These are the activations of a small neural network, seen along a few directions. Each row is one input.
Each table varies a few parts of the input and shows all the possible inputs, shuffled.
A made-up example of a description, with smaller parts first: values(2) and (point or ring(11) or (line(4) and ring(8))).
Shared parts are said once, and a part with two or three values counts as separate values.

Other details of the inputs shift rows strongly along three fixed directions, in all tables alike. That doesn't count.

Table:
R1: [ -4   8 -30  -8   3  -4   6 -20  10  11 -17 -38]
R2: [ -8  15 -19 -19  -2  -2  10 -26   5   4 -21 -40]
R3: [-4 -3  1 -5  4 10 12 -1 -7  1 -7 17]
R4: [-3 -3  4  1 -3  6  2  1 -2 10 -2  5]
R5: [ -7  15 -13  -6  11 -10  15 -30  -8 -20  -7 -36]
R6: [11 -4 20  1 -7  6 -4 30 -8  2  5 23]
R7: [-41   7  14   3  10  33 -31  -8  43  24  12 -11]
R8: [  0  -9  14   3   5  10   8  11 -19  -6  -2  46]
R9: [  5  -7  19   4  -2   2   3  11 -19  -3   0  36]
R10: [ 32  13  33   1 -20  11 -35  79  38  22  32 -10]
R11: [-16  29  -6 -22  -7  26 -30  19  64  40  12 -80]
R12: [-33   6 -27 -15  11   1   3 -47   8  -2 -13 -22]
R13: [ 19  14 -32 -20 -11 -22   6   0  15   6 -11 -60]
R14: [-23 -15  10   9   7  13  11 -25 -22  -2  -7  48]
R15: [ -1  20 -27 -18  11  -2  17 -17   0 -18  -6 -49]
R16: [ 65 -14  18   5 -27 -27   3  45 -18   9   3   0]
R17: [-22  -5  -1   2   3   7  -5 -13   2  -5   3  23]
R18: [  1 -22   9  19   8  -2   1  -6 -20  -3  -4  46]
R19: [ 10   5 -19  -7  -9 -17  -6  -6  13   6   0 -36]
R20: [ 16 -21  15  16  -1 -10   6   1 -20  -2  -7  37]
R21: [-15   0  -8   0  16  -2  18 -27 -29 -31  -5   6]
R22: [ 50 -20  10   5 -20 -33   4  33 -23  -9   4  19]
R23: [ 30  13 -29 -12  -1 -26  20   0 -21 -22 -10 -51]
R24: [-56 -12  -1  17  24  29  -3 -45 -10  -2  -7  55]
R25: [-15   6  19   8   1  32 -38  38  49  23  35   5]
R26: [-24  16  -8  -4   3  24 -28  10  44  26  10 -39]
R27: [-49  10  34  -2   7  45 -40  -2  43  19  21   5]
R28: [-12   5  33  -1 -10  29 -28  31  32  21  23   3]
R29: [-97   9  28   4  27  59 -40 -36  42  13  21  35]
R30: [ 53  -6  23  13 -17 -34  18  37 -25 -28   5   4]
R31: [-25 -10   8   6   7  15 -10   8   5  -4  13  37]
R32: [ -7  -9  -2   9   8   2   9 -13 -12   1 -11  25]
R33: [ -6 -10   1   2   4   5   2  11  -2  -6   6  32]
R34: [ 52  -4  13   9 -13 -31  11  30 -30 -28   6   1]
R35: [ -8   9 -21 -14   1  -8  11 -20  -6  -1 -16 -19]
R36: [ 31 -14  19   8 -16 -10   9  18 -26  -3  -3  33]
R37: [-16  -9   7  -2   6   9   8 -27 -15  -2  -9  28]
R38: [-32  -5   1   0  16   7   5 -37 -19 -10  -8  40]
R39: [ -9   1 -43  -6  16  -7  27 -37 -14  -1 -29 -13]
R40: [ 15   3  51   0 -25  22 -47  60  48  29  35 -16]
R41: [  1   4  10   6   6  -5  12  10 -12 -23   6   3]
R42: [ -6  18 -30 -21   2  -6   9 -14   7   5 -17 -43]
R43: [ 24   9 -40 -12  -6 -28  17 -16  -3   5 -18 -44]
R44: [-32  10 -22 -13   9   3  10 -44  -8  -3 -18  -5]
R45: [-31  -5 -15   3   9   5   6 -30  -5  -5  -2  19]
R46: [14 -5  6  9 -2  5  1 22  1  8  1 15]
R47: [ -1 -11 -18   5   6  -7  16  -8 -18 -10  -4  30]
R48: [-10  -2  -6  -9   5  -2  11 -25 -16  -3 -15   0]
R49: [ 37  -6  16   1 -18  -7   1  40  -9   6   4   9]
R50: [-19  -2 -26  -2  12  -7   8 -43  -6   0 -12  -4]
R51: [ -9 -15   1  11   4  -5   2 -17 -14  -8   4  41]
R52: [  9  18 -20 -15   5 -14   6 -20   0 -15  -6 -60]
R53: [ -9 -11  -3   2   8  10  17  -9 -17   0  -9  30]
R54: [ 48  -9  17  13 -20 -17  -5  41  -1   9   2   3]
R55: [14 -7 -1  9 -5 -6 -4 21  0  4  9 14]
R56: [-13 -16  17   7   3   8   0 -13 -11   5  -1  31]
R57: [ 31  17 -21 -18  -6 -26   8  -7   1 -17  -8 -75]
R58: [  0  34  11 -11  -5   9 -28  15  49   7  19 -85]
R59: [ 39 -20   5  14  -9 -28   6  15 -26  -5   2  32]
R60: [-20   6  22  11  -3  26 -40  21  44  22  31   7]
R61: [23 -3 10  9 -9  0 -8 35 10 12  4  1]
R62: [ 15   3   6   9   5  -9  24  12 -23 -26   2  12]
R63: [-19 -10  -2  12   6   5   1  -5  -6  -5   7  39]
R64: [ 42 -11  11  11 -23 -22  -8  38   0   0  12  10]
R65: [-12  -5 -23   0   9  -7   8 -36 -11   3 -19  -9]
R66: [ 26  20 -23 -12  -3 -31  30 -11 -12 -21 -18 -59]
Description of these inputs: line(6) and (values(2) or ring(9)).
Changing only the line(6) part turns R16 into R53. The same change can be made to R48. Which row results?
Answer: R8
Changing only the line(6) part turns R59 into R43. The same change can be made to R38. Which row results?
Answer: R35
Which other rows agree with R61 in the line(6) part? List them by row number.
Answer: R6, R11, R23, R26, R31, R41, R42, R49, R55, R63
Start at R3 and move only the line(6) part, one step at a time. The first step leads to R49. Which rows follow, in order?
Answer: R28, R36, R37, R40
Which other rows does R66 become when the values(2) part takes its other values? List them by row number.
Answer: R21

Table:
R67: [-60 -24  31  28  29  50 -13 -17  -5  -1  17  88]
R68: [ 30  12  40   3   0  -6  23  34 -31 -49  13   4]
R69: [ -1   1 -16  -7   8   3  14 -13  -7  10 -21 -22]
R70: [  9 -11  23  16 -14   2 -31  37  14   4  30  49]
R71: [-30   3  40  24  24  16   2   7 -19 -53  35  51]
R72: [-36 -23  37  21  20  40   8 -13 -22  -1   1  85]
R73: [-14 -10 -21  12  18   0   8 -22  -6  -3  -9  15]
R74: [-18  10 -24 -23   5  11  24 -24   0  13 -26 -20]
R75: [-49   7 -34 -27  22   1  21 -79 -20  -6 -32 -12]
R76: [ 28   7 -46 -21 -13 -35  23   0   1   7 -18 -49]
R77: [  3  10  17   1  -9  33 -41  49  51  33  28 -23]
R78: [  8 -27  24  35   0  -9 -12   9 -16 -15  14  58]
R79: [ -7  11  11 -11 -12  15 -23  15  22  22  11  -7]
R80: [ 77 -25 -12  -6 -26 -54  61  18 -75 -19 -42  39]
R81: [-17   2 -28  -5   3   0   7  -7  12  10  -5 -14]
R82: [-29  -3  47  10  -6  42 -40  48  27  22  30  54]
R83: [ 43  -1 -73 -13   3 -49  45 -29 -33 -10 -47 -41]
R84: [-70  15 -33  -8  32  38  -7 -49  32  18  -6 -21]
R85: [ 41   9   0   4 -25 -26 -21  35  33  16  10 -69]
R86: [ 31 -12  30   9 -19 -10 -21  30   2  -2  18  11]
R87: [ -4  -7  11   5   3   1  16 -25 -19  -5 -17  11]
R88: [-25  19   1 -24   1  16  -7 -36  26  11 -10 -45]
R89: [ 25  -8   8   0 -21  -6  -7  41   2   9  10  18]
R90: [ 13  24  25  -2   0   8  -9  36  12 -34  34 -40]
R91: [ 68  -9 -16 -13 -26 -52  50   0 -59 -12 -36   8]
R92: [-81  14 -22 -18  36  52  10 -66  15  15 -25  -1]
R93: [-51   8 -28 -30  22   9  31 -85 -18  -8 -33  -6]
R94: [-48   9 -27  -8  27  12  33 -83 -14  -2 -40 -10]
R95: [ 57 -25   4  14 -21 -42  20  27 -44 -13   1  55]
R96: [-30  -5  54  27   8  41 -39  25  19  18  26  49]
R97: [ 27  18   2  -9 -20  -8 -20  21  29  22   2 -75]
R98: [-48   8 -38  -8  20   2   0 -74  13  -8 -15 -27]
R99: [-50  28 -12 -21   6  41 -26  -3  54  37   2 -51]
R100: [ -3 -20 -17   7   2 -13  12  -4 -22 -11  -5  50]
R101: [ 21  24  18   4   1  -5 -15  42  15 -39  35 -37]
R102: [-27  29  -9 -24 -13  26 -40   4  66  36  21 -65]
R103: [ 98  -2 -25 -23 -38 -66  19  28 -24  -3 -15 -60]
R104: [-18 -19   0   9   5  11   8  -2 -19  -3  -1  57]
R105: [-16   8  30   8  21  10  13   2 -38 -53  13  29]
R106: [  2  -6  42   6  -9  12 -29  23  11   7  18  17]
R107: [  9   1 -19 -11  -4 -25   5 -14   0  -2  -2 -24]
R108: [-17  -2  -9  -2  16  17   9 -14 -13   9 -18  17]
R109: [  4   4 -41 -15   2 -32  10 -36  -6 -10 -16 -29]
R110: [ -8 -23 -15  12   8  -7  15  -5 -26 -12  -6  57]
R111: [ 17  -6  25  18  -8   3 -19  29  10  11  17  11]
R112: [ 27  18 -11   0  -9 -15 -14  18  34  24   7 -68]
R113: [ 17 -10  20  19  -2   4 -14  40  13  12  21  15]
R114: [ 32  -9  11  26  -5 -22 -11  30   1   1   9  15]
R115: [ 43 -26   4  18 -14 -34  18   2 -42 -18 -11  23]
R116: [ 26  16  19  -6 -25  -2 -49  47  64  25  33 -71]
Changing only one part turns R97 into R78. The same change can be made to R75. Which row results?
Answer: R109
Changing only one part turns R89 into R82. The same change can be made to R104. Which row results?
Answer: R99
What do these inputs look like to the network?
Answer: line(5) and (point or ring(9))
Which other rows does R77 become when the line(5) part takes its other values? List them by row number.
Answer: R83, R84, R92, R108
Start at R113 and move only the ring(9) part, one step at a time. The first step leads to R84. Which rows follow, in order?
Answer: R81, R76, R95, R107, R116, R85, R112
Which other rows does R72 become when the ring(9) part takes its other values? List them by row number.
Answer: R74, R80, R87, R88, R91, R92, R93, R94
